A small network was shown many inputs. Here are its activations along a few directions, one row for each input.
Each table varies a few parts of the input and shows all the possible inputs, shuffled.
Descriptions start from the smaller parts, as in this example, which fits no table here: ring(8) and (point or ring(11) or (values(3) and line(6))).
Shared parts are said once, and a part with two or three values counts as separate values.

Other details of the inputs vary at random and push rows far along two fixed directions, the same in every table; ignore that.

Table:
R1: [-0.62,-4.77,-1.63,0.63,-0.48,-4.91,3.06,0.07,0.03,0.11,-1.09,-0.39]
R2: [2.47,-5.34,-2.97,-2.40,-5.94,-3.20,2.63,-4.20,0.99,-1.26,1.75,0.03]
R3: [0.15,-6.37,0.14,0.34,0.19,-4.62,1.83,0.03,-0.59,1.18,-2.51,-0.52]
R4: [-1.71,-4.08,-2.71,-0.72,0.44,-4.14,3.36,0.07,0.65,-1.92,-2.53,-0.20]
R5: [-1.00,-6.93,-0.48,0.76,2.38,-2.28,1.92,-2.54,1.80,-0.87,-2.47,-0.25]
R6: [-0.79,-4.05,-0.77,0.71,-1.13,-5.43,2.20,0.48,-1.41,-1.57,-0.41,-0.81]
R7: [-2.61,-4.58,-1.98,0.21,0.75,-2.63,3.83,-0.93,2.62,-1.57,-2.44,-1.16]
R8: [0.73,4.61,5.71,-6.14,5.86,4.50,-3.41,6.64,1.00,4.37,9.74,-5.31]
R9: [4.67,9.34,-0.56,4.27,-9.25,6.14,-3.73,-4.13,-2.37,1.35,-2.90,4.28]
R10: [1.14,-6.11,-2.12,-1.28,-5.74,-1.87,3.27,-5.73,3.10,-1.01,1.79,-1.00]
R11: [0.33,6.80,-0.77,6.51,-1.08,7.23,-1.92,-1.10,-3.29,-0.92,-5.77,6.56]
R12: [-1.72,6.01,2.21,-6.24,7.55,5.20,-2.62,5.74,2.28,0.47,9.60,-3.13]
R13: [-1.73,9.74,-1.07,6.01,-2.94,5.36,-4.11,-1.15,-2.91,0.97,-6.10,2.57]
R14: [-2.42,-2.51,-1.96,-0.09,1.35,-6.13,-0.35,-0.79,0.60,-3.24,-1.82,0.90]
R15: [-0.42,9.07,0.10,7.32,-3.91,5.00,-4.41,-0.85,-3.45,3.05,-4.46,2.51]
R16: [2.20,1.51,3.87,-6.99,8.13,6.34,0.66,5.10,1.96,1.91,8.22,-1.61]
R17: [0.22,2.66,1.48,-6.04,7.52,5.94,1.60,5.41,2.70,0.42,7.82,-0.36]
R18: [-2.35,-1.49,-1.83,-0.90,-0.36,-6.89,0.71,0.01,0.30,-2.75,-2.39,-1.13]
R19: [-0.73,-6.76,0.97,1.10,0.70,-3.18,2.31,-0.85,1.35,1.49,-2.42,-1.70]
R20: [0.68,-3.27,-2.71,-1.40,-6.59,-5.46,-1.42,-4.04,0.38,-1.53,2.34,-2.79]
R21: [-0.54,5.67,-1.20,6.81,-0.21,9.03,-0.43,-2.17,0.05,0.93,-5.82,5.54]
R22: [-1.62,-5.18,-0.78,1.23,-0.02,-3.38,3.41,-0.58,2.27,0.34,-0.79,-1.43]
R23: [2.24,5.54,1.30,5.59,-0.86,7.31,-2.96,-1.63,-4.15,0.61,-5.64,5.38]
R24: [-1.93,-3.26,-1.91,-0.69,-0.12,-4.62,2.46,0.46,-0.80,-3.53,-1.80,-0.66]
R25: [5.08,7.23,-0.70,4.13,-9.08,8.15,-1.94,-3.91,-3.40,0.35,-2.01,4.69]
R26: [-1.29,-2.05,-0.71,0.22,-1.32,-7.56,0.30,0.43,-0.07,-0.77,-0.92,-1.31]
R27: [-2.21,-4.20,-0.74,0.01,1.68,-5.36,-2.80,-1.71,-0.69,-1.31,-1.32,-1.82]
R28: [-0.54,-3.70,-0.19,-0.46,1.40,-6.21,-1.40,-1.44,-0.37,-1.83,-2.35,-0.05]
R29: [2.18,1.79,5.80,-5.77,5.29,4.29,-0.05,6.42,-0.01,2.68,8.03,-3.04]
R30: [2.15,4.69,6.22,-6.71,5.81,3.36,-2.01,6.90,1.42,3.84,8.67,-3.78]
Description of these inputs: line(5) and (point or ring(5)).
The inputs of R17 and R14 match in every part but the line(5) part. If R16 is changed in the same way as R17 into R14, which row does it become?
Answer: R28
List by row number the other rows that have the line(5) part in common with R24.
Answer: R6, R11, R23, R25, R29
A walk changes only the line(5) part. It starts at R10 and steps to R2. List the rest of the walk in order.
Answer: R25, R9, R20
List by row number the other rows that have the line(5) part in common with R5.
Answer: R7, R10, R19, R21, R22

Table:
R31: [-0.35,0.57,0.07,6.66,-2.18,-0.23,-0.75,-1.72,-2.56,1.64,-7.91,2.59]
R32: [0.94,3.45,2.95,0.48,1.30,5.10,-1.10,1.89,0.09,3.55,1.60,-0.87]
R33: [-0.06,-0.01,-0.72,5.54,-3.19,0.01,-1.91,-3.30,-2.54,0.73,-6.34,2.48]
R34: [1.56,4.19,1.01,-1.60,-0.77,3.98,-0.86,1.16,-0.50,0.06,3.03,-0.08]
R35: [1.42,1.28,-0.34,-0.50,-0.01,5.23,2.19,-0.16,0.93,0.10,1.80,1.35]
R36: [0.75,-2.23,-0.58,-1.80,-1.29,-2.60,0.41,-0.41,0.20,-1.02,2.36,-0.65]
R37: [0.47,0.37,-1.84,4.37,-4.33,-1.53,-1.52,-3.90,-1.56,-0.60,-5.67,3.03]
R38: [-0.81,-0.78,-1.40,-1.81,-1.51,-2.73,1.00,-0.05,0.77,-1.48,2.35,-1.39]
R39: [-0.12,-3.48,-1.17,-1.72,1.04,-0.58,2.79,-1.03,2.28,-1.25,0.57,-0.05]
R40: [-0.28,3.57,0.72,-0.15,2.06,2.12,-1.37,2.04,-1.09,-0.27,-0.15,0.54]
R41: [-2.08,0.09,-1.74,1.33,-0.82,-1.97,-0.68,-0.80,0.11,-0.83,-1.23,-0.38]
R42: [-0.81,-1.86,0.04,-1.17,2.32,-3.31,-0.07,1.18,-0.16,-1.01,0.62,-0.49]
R43: [-1.17,-0.54,-1.19,-2.06,-0.27,-2.96,0.44,-0.08,1.52,-1.24,1.66,-1.55]
R44: [0.70,2.75,2.09,0.45,2.18,2.87,-1.19,1.83,-1.28,1.50,-0.22,0.77]
R45: [-0.20,-1.46,-0.42,-2.31,-0.15,-2.74,-0.08,-0.27,0.69,-1.60,1.16,-1.30]
R46: [1.90,1.31,1.60,-0.15,-1.26,2.69,0.38,0.88,-0.21,2.37,1.68,-0.63]
R47: [0.46,3.62,1.05,0.08,2.57,7.50,0.47,1.16,1.13,1.26,1.66,1.18]
R48: [-0.99,-0.50,-0.82,0.88,-0.43,-1.45,-1.21,-0.96,-0.77,-1.11,-1.33,-0.20]
R49: [-1.48,-3.27,-0.45,-0.90,3.51,-1.01,2.53,1.09,1.25,-1.46,-0.46,0.50]
R50: [0.68,-2.66,0.46,-1.77,-0.11,-2.42,0.13,-0.49,0.50,0.16,0.81,-0.98]
R51: [1.14,-3.30,0.19,-1.79,-1.13,-2.24,0.69,-0.27,-0.17,-0.07,1.73,-1.05]
R52: [0.44,2.63,0.94,0.26,0.76,2.52,-1.82,0.49,-0.34,0.87,1.37,0.23]
R53: [-2.50,-0.65,-1.31,-0.99,1.89,-3.63,0.46,1.61,0.49,-1.49,0.13,-1.01]
R54: [0.40,-3.10,0.87,-1.32,-0.18,-2.64,1.08,0.08,1.23,1.19,0.78,-2.03]
What do these inputs look like to the network?
Answer: line(4) and (point or line(5))
The inputs of R37 and R52 match in every part but the line(4) part. If R39 is changed in the same way as R37 into R52, which row does it become?
Answer: R47
Change only the line(5) part in R53. List by row number the other rows that result.
Answer: R31, R40, R42, R44
